These are the activations of a small neural network, seen along a few directions. Each row is one input.
In each table, some parts of the input vary, and every possible input appears once, in random order.
A made-up example of a description, with smaller parts first: one of 8 places around a ring, together with either a single point or (one of 2 separate values, together with one of 4 places along a line) or one of 9 places along a line.
Shared parts are said once, and a part with two or three values counts as separate values.
In the rows, zero is written as 128.

Rows:
row 1: [125  83 139  48 148 148 152 175 150 116 155  90 143 129 158 155 145 117]
row 2: [168 152  96 191 119 132 106  80 109 141 104 178 125 110 122 148 114 108]
row 3: [101  78 122  96 148  84 141 149 158 103 172 114 133 188 129 118 137 168]
row 4: [131 150 181  63 138 217 130 132 112 159 116 151 143 100 178 158  79  89]
row 5: [103 111 180  19 155 163 158 172 140 131 155  86 150 127 161 143 118 126]
row 6: [123 118  95 140 106  56 138 163 163  84 128  49 108 152  97  93 196 154]
row 7: [178 179  93 206  91 127 105  96 105 134  78 146 107 100 109 122 132 103]
row 8: [ 91 119 136 183 140  93 112  84 105 143 151 197 130 163  96  93  91 174]
row 9: [114 158 104 226  98  64 113 100 107 125 106 132 103 127  64  70 145 161]
row 10: [167 134 109 121 116 177 124 136 129 132  98 122 126  75 158 174 143  71]
row 11: [105 131 106 211 126  68 112  84 111 131 133 163 122 136  78  95 126 165]
row 12: [115  90  95 126 133  61 138 148 167  90 155  79 126 162 111 119 174 159]
row 13: [146 120 106  98 105 123 153 194 155  99 113  28 115  97 128 133 199 106]
row 14: [149 141 130 162 134 159 103  77 105 153 122 212 135 135 140 145  83 116]
row 15: [ 70 145 178 157 149 110 116  82  94 159 152 192 136 163  96  79  62 184]
row 16: [ 78 105 164  67 156 100 146 145 148 118 171 111 139 187 131 105 111 177]
row 17: [177 161 106 138  90 174 127 153 124 127  73  92 108  67 144 149 161  69]
row 18: [152 124 139  91 130 201 126 135 122 145 117 156 136 101 176 172 108  80]
row 19: [138  93 111  80 133 126 149 177 160 103 137  56 134 105 141 157 181 108]
row 20: [129 166 169 136 141 175 109  78  95 168 124 207 141 136 143 132  52 126]
Changing only one part turns row 13 into row 5. The same change can be made to row 17. Which row results?
> row 4
What do these inputs look like to the network?
> one of 4 places along a line, together with one of 5 places around a ring

Rows:
row 21: [126 120 127 115 129 123 134 140 136 121 132 111 128 130 130 129 138 129]
row 22: [130 123 123 120 126 124 133 140 135 121 128 110 127 125 129 130 141 125]
row 23: [133 126 129 113 128 139 132 137 132 127 126 119 129 122 137 137 132 119]
row 24: [121 172 132 235 123 114  90  40  78 165 114 237 123 141  90  95  64 154]
row 25: [132 125 127 115 127 134 132 138 133 125 127 116 128 123 135 135 135 121]
row 26: [132 124 126 117 127 132 132 139 133 124 127 115 128 123 133 134 137 122]
row 27: [131 123 124 119 126 127 132 139 135 122 128 112 127 125 130 131 140 124]
row 28: [127 122 131 110 131 133 133 139 133 125 131 117 130 127 135 133 132 125]
row 29: [125 120 124 118 128 118 134 141 137 119 133 108 127 132 127 126 142 132]
row 30: [128 123 132 109 131 136 133 138 133 126 131 118 131 126 136 135 130 123]
row 31: [127 121 129 113 130 129 133 140 135 123 132 114 129 129 132 131 135 127]
row 32: [126 121 128 114 129 126 134 140 135 122 132 113 129 129 131 130 137 128]
row 33: [134 127 131 112 129 142 131 137 131 128 126 120 130 121 139 138 130 117]
row 34: [133 125 128 114 128 137 132 138 132 126 127 118 129 122 136 136 133 120]
row 35: [127 122 130 112 130 131 133 139 134 124 132 116 130 128 134 132 134 126]
row 36: [117 167 131 233 126 108  91  41  81 162 119 237 124 147  89  93  65 159]
row 37: [125 120 126 116 129 121 134 141 137 120 132 110 128 131 128 128 140 130]
row 38: [131 124 125 118 127 129 132 139 134 123 128 113 128 124 132 132 138 123]
Changing only one part turns row 32 into row 26. The same change can be made to row 31. Which row results?
> row 25
What do these inputs look like to the network?
> one of 2 separate values, together with either a single point or one of 8 places along a line

Rows:
row 39: [129 126 120 108 113 121 144 175 149 107 118  48 119 101 122 125 182 117]
row 40: [110 134 110 191 121  73 121 104 115 125 127 134 120 127  80  95 139 157]
row 41: [147 104 122  71 129 169 146 171 142 121 123  90 133  90 164 171 155  85]
row 42: [141 214 155 217 107 171  90  49  62 183  79 228 118 100 110 104  52 117]
row 43: [110 125 157  67 126 132 150 177 142 116 135  69 126 138 135 110 145 137]
row 44: [127 113 157  40 148 165 151 167 144 127 143  88 145 120 164 156 127 112]
row 45: [161 117  97  97 114 132 137 163 160 101 115  76 120 122 153 154 170  99]
row 46: [154 123  88 181 125  94 112  96 132 119 130 160 124 155 114 131 132 138]
row 47: [ 84 134 144 157 133  85 124 107 116 132 144 151 123 166  95  80 104 180]
row 48: [137 104 113 153 138 139 115 104 121 137 138 181 135 130 136 150 114 119]
row 49: [108 114 145 125 154 127 118  95 125 140 155 183 144 161 135 132  88 148]
What do these inputs look like to the network?
> either a single point or (one of 2 separate values, together with one of 5 places around a ring)

Rows:
row 50: [111 107 123 121 136  98 135 137 141 115 147 110 131 144 118 120 142 148]
row 51: [111 117 151  85 141 133 138 143 137 126 146 118 135 148 140 125 118 140]
row 52: [117 105 120 120 136  98 134 137 144 113 148 114 130 152 121 122 141 148]
row 53: [125 167 132 219 124 120  93  49  86 160 115 228 124 142 100 102  70 148]
row 54: [155 134 114 114 116 145 132 146 138 120 111 101 123 109 144 147 148 101]
row 55: [134 124 107 140 115 105 132 144 140 111 122  96 118 127 116 120 160 130]
row 56: [151 135 118 116 117 145 133 146 135 122 111  98 125 102 139 145 150 101]
row 57: [137 119 139  87 134 167 136 148 131 133 127 117 136 106 155 156 129 101]
row 58: [121 167 133 221 125 119  95  50  81 163 115 226 125 135  95 100  70 149]
row 59: [141 118 135  85 133 168 135 147 134 130 127 122 135 113 160 158 127 100]
row 60: [105 118 154  87 142 133 140 144 134 129 146 114 136 141 136 123 119 141]
row 61: [128 125 110 141 115 104 133 145 136 113 121  93 118 118 112 117 161 130]
What do these inputs look like to the network?
> one of 2 separate values, together with either a single point or one of 5 places around a ring
Changing only the choice among 2 separate values turns row 51 into row 60. The same change can be made to row 54. Which row results?
> row 56

Rows:
row 62: [129 125 128 119 128 130 131 135 132 125 129 120 128 126 131 131 133 125]
row 63: [128 125 127 121 128 128 131 134 132 125 129 120 128 127 130 130 133 127]
row 64: [129 125 128 119 128 131 131 135 132 126 129 120 129 126 132 132 133 125]
row 65: [129 125 128 118 128 131 131 135 132 126 128 120 129 126 132 132 133 124]
row 66: [128 125 127 122 128 127 131 134 132 125 129 120 128 128 129 129 133 127]
row 67: [121 163 131 216 125 114  97  55  88 157 118 218 124 141  97 100  76 151]
row 68: [129 125 128 119 128 131 131 135 132 126 129 120 129 126 132 131 133 125]
row 69: [129 125 128 120 128 129 131 134 132 125 129 120 128 127 131 130 133 126]
row 70: [128 125 127 121 128 128 131 134 132 125 129 120 128 128 130 129 133 127]
row 71: [128 125 128 121 128 128 131 134 132 125 129 120 128 127 130 130 133 126]
row 72: [129 125 128 120 128 129 131 135 132 125 129 120 128 127 131 131 133 126]
row 73: [129 125 128 120 128 130 131 135 132 125 129 120 128 127 131 131 133 126]
What do these inputs look like to the network?
> either a single point or one of 11 places along a line
A walk changes only the place on the line of 11. It starts at row 65 and steps to row 64. List the rest of the walk in order.
> row 68, row 62, row 73, row 72, row 69, row 71, row 63, row 70, row 66
